Each row below holds a small network's activations on one input, seen along a few directions.
Each table varies a few parts of the input and shows all the possible inputs, shuffled.
A made-up example of a description, with smaller parts first: one of 2 separate values, together with either a single point or one of 11 places around a ring or (one of 5 places around a ring, together with one of 6 places along a line).
Shared parts are said once, and a part with two or three values counts as separate values.
In the rows, zero is written as 128.

Other details of the inputs vary at random and push rows far along two fixed directions, the same in every table; ignore that.

Table:
row 1: [125 130 111 118 190 147  63  90 131 133 187 151 146  98]
row 2: [134 137 120 139 195 125  83  86 152 144 168 159 134  97]
row 3: [150 106 105 130 197 123  49  94 149 124 151 119 133 105]
row 4: [ 88 157 169 143  75 111 178 144 107 158  57 107 126 141]
row 5: [ 83 131 144 109  43 117 183 177 102 112  95 116 120 139]
row 6: [107  32 165 128 149 160 178 167 110  87 102 178 133 128]
row 7: [ 88  90 194 140 109 127 155 133 118  97 119 122 125 151]
row 8: [102 118 139 125  42 108 181 142 132 108  74  94 129 145]
row 9: [167 224  72 100 108 131 121 114 172 189 112  55 125 139]
row 10: [147 233  82 134 108 110 114  92 155 142 155  80 127 159]
row 11: [101 133 159 123  61 104 210 154  86 135 108 109 109 167]
row 12: [177 114  77 152 178 138  87 110 145 116 186 155 145 105]
row 13: [125  43 187 146 150 130 157 171  80  92 140 182 132 144]
row 14: [102  79 162 119  93 106 166 154 123  85 108 133 135 137]
row 15: [164 203  72 115  90 113  96  77 164 137 116  71 126 132]
row 16: [125  19 203 134 202 178 109 167  86 110 145 176 138  71]
row 17: [107 138 163 140  67 126 191 151 106 132  55 117  94 127]
row 18: [142 143 109 127 184 147  49  98 125 140 161 145 164 101]
row 19: [122 234  86 117  85 124  95 101 151 149 151  83 121 146]
row 20: [135 232  72 123  99 103 128  81 148 168 139  63 135 151]
row 21: [105  54 200 156 163 143 162 155  69 110 104 152 154 130]
row 22: [ 96  89 155 127 134 149 165 160 101 139  74 111 108 147]
row 23: [119  12 172 116 205 151 144 172 116  68 149 208 134 117]
row 24: [158 130 100 114 166 132  53 121 131 119 191 170 138 117]
row 25: [102 108 139 140  33 116 185 148 128 126  88  93 124 147]
row 26: [155 222  57 128 116 103 101 102 142 168 117  52 118 141]
row 27: [150 135 100 145 203 124  59 106 147 147 143 145 116  91]
row 28: [ 90 123 135 120  46 131 177 164 102 115  83 117 123 130]
row 29: [171 140  78 121 175 109  92 117 150  98 181 149 146 116]
row 30: [ 98 140 140 138  46 106 198 160 127 127  65 119 109 133]
row 31: [ 93 144 156 127  86 141 187 147 106 160  59  93 140 170]
row 32: [167 222  36 120  85  97 122 101 165 136 131  83 137 141]
row 33: [149  14 201 150 229 164 128 160  87 100 148 174 143  84]
row 34: [115 139 140 118  74 151 196 145 110 134  58  98 107 156]
row 35: [143 148 112 123 189 151  91 101 160 122 171 143 131 142]
row 36: [137 136 101 118 197 151  94  85 154 146 169 142 145 129]
row 37: [102 127 151 112  61 123 197 174 111 136  87 117 109 186]
row 38: [ 71 124 172 124  59 110 186 124 115 139  86  81 129 158]
row 39: [143  92 135 125 168 165  90 125 104 102 142 159 125  88]
row 40: [163 127  85 154 162 129  83 114 165 135 166 167 128  91]
row 41: [128  96 137 109 169 138  94 125 106 114 187 177 125 108]
row 42: [141 130  93 122 191 144  44 112 126 137 158 128 125  93]
row 43: [159 143  91 125 174 105  82 116 169 109 168 171 129  96]
row 44: [151 207  78 109  63  84 101 100 168 147 136  81 132 168]
row 45: [100 148 160 133  43  95 187 169 114 142  81 125  98 162]
row 46: [162 209  87 110  87 105 103  98 173 174 118  45 135 128]
row 47: [138 204  91 122  96 101  93  80 158 162 112  67 158 146]
row 48: [134  96 148 129 175 116 115 124 126 125 170 194 113 108]
row 49: [153 122 111 112 163 111  80  85 152 120 187 147 136 123]
row 50: [153 129  74 134 144 150  70 117 144 126 177 149 138  95]
row 51: [120  54 207 150 163 146 154 167 107 132 104 161 118  86]
row 52: [158 135  95  99 183 133  97 102 151 136 185 158 125 135]
row 53: [131  52 180 150 160 156 163 148  76  84 109 159 122 113]
row 54: [116  32 155 146 145 170 167 165 115 109 122 172 129 126]
row 55: [ 80 160 176 148  68 114 186 147 121 136  89 115 100 154]
Description of these inputs: one of 5 separate values, together with one of 11 places around a ring.
Changing only the choice among 5 separate values turns row 53 into row 17. The same change can be made to row 12. Which row results?
Answer: row 40
Changing only the choice among 5 separate values turns row 43 into row 23. The same change can be made to row 4. Which row results?
Answer: row 31
Change only the choice among 5 separate values in row 38. List by row number the other rows that result.
Answer: row 1, row 2, row 20, row 36
Change only the choice among 5 separate values in row 52. List by row number the other rows that result.
Answer: row 11, row 41, row 48, row 49

Table:
row 56: [132 118 104 131 132 135 123 127 120 106 121 126 132 130]
row 57: [169  87 122 138 224 130  66 117 127 116 164 152 137  93]
row 58: [104 198  97 109  76 103 118 112 144 141 124 109 120 145]
row 59: [111 188 104 116  90 119 121  99 145 161 115  84 144 159]
row 60: [106 123 125 114 131 128 118 113 135 111 133 136 137 145]
row 61: [163 200  91 113 134 113 114 113 147 159 124  90 121 136]
row 62: [134 104 143 138 220 126  59  97 142 121 171 178 138  97]
row 63: [143 128 124 119 130 124 119 129 147 146 105 107 117 110]
row 64: [140 197  93 126 136 124 120  91 159 164 132  91 121 152]
row 65: [121 142 110 118 129 142 136 115 134 127 139 128 120 151]
row 66: [151 121 106 118 107 118 128 140 157 129 126 129 123 121]
row 67: [123 206 111 130 102 114 137 110 142 172 118  97 105 144]
row 68: [139 175  91 107  80 127 122 128 151 168 106  77 126 124]
row 69: [ 92 106 168 114 112 125 142 146 107 138 119 120 136 142]
row 70: [155 177  81 124  75  94 133 133 141 142 121  92 124 149]
row 71: [123 147 124 131 104 122 111 115 124 110 140 127 124 118]
row 72: [162  98 117 133 226 168  82 110 129 118 168 166 156 105]
row 73: [149 142 106 129 129 127 149 128 140 120 128 135 135 144]
row 74: [100  92 195 146 131 139 185 168  86 123  82 146 111 123]
row 75: [ 96  69 178 139 113 137 203 158 106 111 115 155 121 158]
row 76: [116 139 135 134 138 146 126 126 118 153 146 140 124 127]
row 77: [145 146 121 116 134 139 127 138 117 147 129 115 133 133]
row 78: [101  63 187 147  95 125 186 148 102  88 110 140 136 142]
row 79: [ 91  72 182 117 111 143 182 170  89 113 117 147 105 150]
row 80: [120 146 122 127 131 148 138 114 127 154 134 114 134 148]
row 81: [122  88 135 133 100 131 170 148 142 114  97 135 128 128]
row 82: [ 95 120 151 129 108 140 159 148 107 124 125 148 104 140]
row 83: [133 157 110 124 124 136 127 135 123 122 126 141 116 126]
row 84: [132 175  85 118  86 137 131 113 156 163  96  77 136 128]
row 85: [119 205  96 119 100 112  93  98 148 168 136 103 137 137]
row 86: [131 175  73 109  78 130 132 116 162 137  98  90 122 132]
row 87: [138  88 124 106 204 131  58 110 139  99 189 177 141 112]
row 88: [113 100 152 136 116 138 163 139 133 133  73 109 120 122]
row 89: [166 101 125 139 239 153  85 105 138 113 157 164 143 106]
row 90: [117  92 140 111  97 139 147 160 124 116  98 128 112 121]
row 91: [ 99 101 154 128 106 113 163 135 130 112 117 142 138 156]
row 92: [130 193  77 127  76 111 122 126 129 137 112  99 115 131]
row 93: [136 192 101 135  63  93 131 110 147 132 135 102 127 135]
row 94: [137 122 124 146 152 128 124 121 124 127 108 112 132 126]
row 95: [130 125 147 143 141 126 120 103 130 119 124 108 137 126]
row 96: [106 115 146 147 102 134 152 154  90 137 100 121 128 119]
row 97: [153 100 117 139 205 135  90 113 145 114 201 200 130 107]
row 98: [109  62 192 134  90 114 179 160  95  95 119 140 127 136]
row 99: [151  86 121 132 199 147  66  92 136  80 183 164 150 103]
row 100: [109  60 164 151 106 128 189 167  97  97  95 144 131 142]
row 101: [127 137 131 136 119 137 117 105 125 129 133 101 149 130]
row 102: [153  94 128 121 218 156  75 114 129 135 196 166 139 111]
row 103: [152 197  67 110 119 132 119 107 150 132 128 104 129 146]
row 104: [ 78  76 189 138  99 112 177 163 106 106 112 168 124 140]
row 105: [154 182  69 127  92 110 111 118 178 145 129 120 121 114]
row 106: [128 134 124 110 113  97 124 124 144 128 146 135 134 147]
row 107: [127 148 139 120 133 123 139 127 129 154 128 108 110 145]
row 108: [ 96  78 186 157 121 127 172 166  81 120  80 135 114 115]
row 109: [139 117 111 120 127 125 115 141 114 112 131 125 123 125]
row 110: [140 140 117 117 116 115 144 130 139 139 153 133 118 152]
row 111: [112 142 137 126 142 117 119 103 143 137 117 113 136 144]
row 112: [141 187  65 113  96 124 100 115 166 140 123 111 115 107]
row 113: [120 191 117 108  99  92 119 110 149 161 114  80 123 153]
row 114: [120 152 135 139 108 128 114 116 118 136 138 110 138 113]
row 115: [157  85 126 120 194 136  59 106 130  86 193 163 141  98]
row 116: [151 102 144 151 210 131  62  95 134 107 176 163 139  82]
row 117: [118 100 147 132 112 133 147 160  92 133 108 110 131 128]
row 118: [147 190  84 127 116 114 104 105 167 164 109  98 115 102]
row 119: [126 140 114 129 111 142 119 132 138 152 112 120 128 100]
row 120: [111 103 171 128 101 131 144 142  98 125 124 106 136 128]
row 121: [122 113 146 111 113 138 160 162 101 113 110 133 115 141]
row 122: [101  70 210 138 114 122 168 153  88 110 100 118 121 128]
row 123: [119  73 178 128 111 128 195 182  95 106 107 154 120 144]
row 124: [158  84 109 144 217 157  69 108 124 114 166 155 158  98]
row 125: [166  90 104 152 198 126  76 122 135  99 181 189 139  91]
row 126: [132 161 121 131 127 142 130 133 116 149 122 126 130 122]
row 127: [108  85 177 144 108 131 194 178  95 106 103 168 117 133]
Changing only one part turns row 81 into row 105. The same change can be made to row 59. Which row results?
Answer: row 85
What is each input in this table made of?
Answer: one of 3 separate values, together with one of 4 places along a line, together with either a single point or one of 5 places around a ring
Change only the place on the line of 4 in row 60. List by row number the other rows that result.
Answer: row 59, row 91, row 111
Which other rows agree with row 57 in the choice among 3 separate values and the place on the line of 4? List them by row number.
Answer: row 61, row 63, row 107, row 113, row 122

Table:
row 128: [151 211  65 127 123 130 126 101 164 174  88  64 122 139]
row 129: [122  59 155 126 163 152 126 123 103  93 113 117 152 128]
row 130: [141 231  97 121 102 113 107 108 133 187 131  74 108 128]
row 131: [143  81 136 133 170 155 170 149 129 113 128 180 114 138]
row 132: [161 241  32  93 126 100  77  66 173 158 181  71 150 178]
row 133: [ 78 123 189 122  77 116 162 133 115 141  97 104 120 137]
row 134: [121 114 166 140 166 153 159 132 122 155 112 126 122 141]
row 135: [139 161  87 119 179 136  63 100 141 139 192 169 140 117]
row 136: [ 87 126 149 138  72 145 156 151  99 135  73 101 122 120]
row 137: [175 142  77 139 175 105  68  89 170  93 199 167 138 108]
row 138: [158 106 109 126 214 137  22  79 165 105 168 157 150  74]
row 139: [147 199  50 118  67 118 108 123 155 161 120  90 127 117]
row 140: [115 216  86 103  83  86 106  95 164 159 145  97 119 158]
row 141: [118  90 159 134 188 149 158 145 117 135 130 174 121 154]
row 142: [123 117 140 130  75 123 173 183  99 140  78 114 105 115]
row 143: [ 91 126 185 150  77 102 171 129 105 136 101 100 124 141]
row 144: [139 109 143 127 210 137  90 136 107 123 177 192 124 108]
row 145: [139  94 121 123 130 120  95 129 156 109 133 144 135 101]
row 146: [ 98 131 132 124  57 135 185 164 107 119 109 139 110 139]
row 147: [135  96 151 143 192 112  91 108 125  98 180 190 149 119]
row 148: [113 106 140 112  74 133 194 151 110  97 112 110 128 177]
row 149: [ 95 121 150 116  57 111 178 152 131 105 106 133 108 145]
row 150: [174  68 110 136 214 155 116 135 147 122 137 171 137  98]
row 151: [137  61 155 156 135 115 127 146 126  92 125 156 141 103]
row 152: [125  86 164 143 165 151 116 153  93 117 106 143 118  89]
row 153: [116 139 141 123  73 125 188 175  99 125 103 134  93 135]
row 154: [ 96 114 178 120  92 135 176 132  98 131 104  80 140 171]
row 155: [166 182  55 104  79 116 115 108 162 139 122  58 147 157]
row 156: [116 121 149 134 155 151 103 119 115 140 156 143 137 104]
row 157: [120  70 169 160 151 124 117 124 111  95 113 141 140 101]
Changing only one part turns row 154 into row 155. The same change can be made to row 130. Which row results?
Answer: row 142
What is each input in this table made of?
Answer: one of 5 places around a ring, together with either one of 2 separate values or one of 4 places along a line
Change only the choice among 2 separate values in row 134. List by row number the other rows that result.
Answer: row 154

Table:
row 158: [100 174 142 113  58 107 173 138 116 144 114  97 113 166]
row 159: [106  31 190 144 148 142 129 147  88  82 123 158 142 104]
row 160: [134 123 110 119 115 122 139 130 145 116 140 137 135 144]
row 161: [144 121 104 119 127 133 136 135 144 122 112 126 124 128]
row 162: [117 150 110 122  79 115 151 140 137 128 124 132 120 141]
row 163: [115 159 113 121  44 111 181 150 119 128 103 101 122 161]
row 164: [103  49 203 136 178 150 138 155  85 119 130 166 127 121]
row 165: [149 108 116 136 156 118 117 125 141 106 162 168 132 122]
row 166: [173 163  74 124 180 144  69  88 168 150 152 113 143 110]
row 167: [148 179  88 121 182 131  60  83 155 158 167 130 137 116]
row 168: [110 136 144 123 128 131 141 123 124 148 111 104 132 149]
row 169: [135 135 116 121  96 126 152 155 125 132 102 119 111 127]
row 170: [158 176  80 118 168 124  70  82 149 127 191 131 141 134]
row 171: [126  35 165 140 162 157 151 171  93  87 114 174 127 108]
row 172: [101 176 143 126  65 101 180 130 122 140 107  99 115 170]
row 173: [132 156 129 141 110 128 150 130 128 153  92  98 122 126]
row 174: [185 165  60 128 170 120  77 101 170 129 155 138 128 108]
row 175: [122 142 134 129 142 135 122 121 113 143 126 111 135 137]
row 176: [ 94  37 191 143 146 139 128 147 101  91 123 169 132  97]
row 177: [ 98  41 195 130 167 145 153 142 101  92 145 174 132 140]
row 178: [115 138 129 122  82 112 132 120 139 126 105  92 137 137]
row 179: [137 130 113 121 110 117 133 140 133 122 146 141 124 133]
row 180: [139 108 133 143 155 115  90 108 138 110 146 138 138 103]
row 181: [147 108 106 128 161 143 105 134 141 115 138 164 123 102]
row 182: [102 175 147 132  82 110 170 132 117 163  85  83 118 159]
row 183: [150 112 128 134 175 149  99 126 125 138 139 137 129  98]
row 184: [127 138 123 133 133 145 124 128 129 148 112 123 123 111]
row 185: [100 160 139 122  37 100 159 140 118 141  84  72 120 138]
row 186: [ 99 145 141 121 106 122 144 125 123 130 136 134 119 148]
row 187: [176 168  72 131 178 146  65  93 149 147 155 113 141 103]
Changing only one part turns row 183 into row 187. The same change can be made to row 164. Which row results?
Answer: row 175
What is each input in this table made of?
Answer: one of 5 separate values, together with either a single point or one of 5 places around a ring
Change only the choice among 5 separate values in row 176. List by row number the other rows that result.
Answer: row 159, row 178, row 180, row 185
Which other rows agree with row 176 in the choice among 5 separate values? List them by row number.
Answer: row 162, row 167, row 181, row 184, row 186
Change only the place on the ring of 5 in row 177. List by row number the other rows that result.
Answer: row 160, row 161, row 166, row 168
